arr =
[[130 154 114 118 171 197 122 152 148 200 150 180 131 163 130]
 [ 71 159 145 137 168 166 172 152 147 185 150 170 127 116 137]
 [121 169 125 115 210 199 127 143 166 191 154 179 109 165 142]
 [ 63 165 146 137 170 168 173 150 146 187 152 171 128 116 137]
 [ 48 174 144 120 168 185 172 151 163 188 147 170 128 116 128]
 [145 150  97 111 152 204 108 157 144 228 132 184 138 158 107]
 [116 162 128 128 194 183 136 149 161 186 154 168 128 154 148]
 [109 158 134 136 176 172 157 152 157 174 151 168 133 139 146]
 [ 56 170 143 135 176 177 178 149 148 191 152 171 122 113 132]
 [ 76 160 144 137 169 165 170 150 149 183 147 170 130 118 138]
 [ 31 180 135  82 118 218 138 174 207 184 136 201 146 105 109]
 [113 158 135 134 182 173 150 147 157 179 154 168 129 143 143]
 [ 71 159 145 137 168 166 172 152 147 185 150 170 127 116 137]
 [117 160 128 127 190 186 132 150 161 188 157 169 122 157 147]]
arr[0][-15] => 130
arr[:, 8] => [148, 147, 166, 146, 163, 144, 161, 157, 148, 149, 207, 157, 147, 161]
arr[-2][-9] => 172
arr[1] => [71, 159, 145, 137, 168, 166, 172, 152, 147, 185, 150, 170, 127, 116, 137]
arr[-12][4] => 210
arr[-4][0] => 31
arr[4] => [48, 174, 144, 120, 168, 185, 172, 151, 163, 188, 147, 170, 128, 116, 128]
arr[9][-12] => 137
arr[-9] => [145, 150, 97, 111, 152, 204, 108, 157, 144, 228, 132, 184, 138, 158, 107]
arr[9][-15] => 76
arr[-13][7] => 152
arr[-4][6] => 138
arr[9][-2] => 118
arr[5][2] => 97
arr[11][-11] => 182
arr[-2][-11] => 168
arr[1][-3] => 127
arr[-2] => [71, 159, 145, 137, 168, 166, 172, 152, 147, 185, 150, 170, 127, 116, 137]
arr[:, 3] => [118, 137, 115, 137, 120, 111, 128, 136, 135, 137, 82, 134, 137, 127]
arr[7] => [109, 158, 134, 136, 176, 172, 157, 152, 157, 174, 151, 168, 133, 139, 146]
arr[11][-13] => 135
arr[-11][12] => 128
arr[2][7] => 143
arr[-10][10] => 147
arr[-4][11] => 201
arr[-11][3] => 137
arr[-5][-4] => 170
arr[4][11] => 170
arr[7][14] => 146
arr[1][-13] => 145
arr[13] => [117, 160, 128, 127, 190, 186, 132, 150, 161, 188, 157, 169, 122, 157, 147]
arr[-3][-8] => 147
arr[:, -1] => [130, 137, 142, 137, 128, 107, 148, 146, 132, 138, 109, 143, 137, 147]
arr[0] => [130, 154, 114, 118, 171, 197, 122, 152, 148, 200, 150, 180, 131, 163, 130]
arr[5][0] => 145

M =
[[ 21   1 -65   1 -46  15 -74]
 [-70 -32  19  -5  12   6   4]
 [ 69  41  -8   0  12  -4  16]
 [-15  34  26   1  15 -37 -35]
 [ -7 -21  16  -1 -30  -1  42]
 [-18  49 -11   1 -27  -5   4]
 [-18 -32 -35  -3 -14  -7 -69]
 [ 21 -32 -11   8  -8  12  -5]
 [-26  -6 -28 -12  24  -4 -31]
 [-54  38 -11   6  15   6 -69]
 [ -7   8 -45  -8 -33  -9 -26]
 [ 17  56  36   8  41  15  -5]
 [ -7 -10  16   6   8   7 -35]
 [ 21 -10  30 -19  12  14  42]
 [-42 -10  -4  -8  28 -13 -39]
 [  9  30 -21  -2  44   1 -44]]
M[0, 0] -> 21
M[12, 1] -> -10
M[8, 2] -> -28
M[2, 2] -> -8
M[13, 0] -> 21
M[7, 1] -> -32
M[0, 3] -> 1
M[5, 6] -> 4
M[:, 2] -> [-65, 19, -8, 26, 16, -11, -35, -11, -28, -11, -45, 36, 16, 30, -4, -21]
M[7, 5] -> 12
M[5, 0] -> -18
M[14] -> [-42, -10, -4, -8, 28, -13, -39]
M[2, 3] -> 0
M[3, 6] -> -35
M[:, 1] -> [1, -32, 41, 34, -21, 49, -32, -32, -6, 38, 8, 56, -10, -10, -10, 30]
M[5] -> [-18, 49, -11, 1, -27, -5, 4]
M[2, 4] -> 12
M[14, 2] -> -4
M[12, 3] -> 6
M[4, 4] -> -30
M[7] -> [21, -32, -11, 8, -8, 12, -5]
M[9, 3] -> 6
M[6, 5] -> -7
M[0, 5] -> 15
M[6, 1] -> -32
M[4, 6] -> 42
M[9, 4] -> 15
M[12, 5] -> 7
M[4, 5] -> -1
M[:, 6] -> [-74, 4, 16, -35, 42, 4, -69, -5, -31, -69, -26, -5, -35, 42, -39, -44]
M[6, 2] -> -35
M[11, 3] -> 8
M[8, 0] -> -26

data = [-41  66 -33 -28 -58  -3   8  16 -31 -17  40]
data[-11] => -41
data[-5] => 8
data[-6] => -3
data[-8] => -28
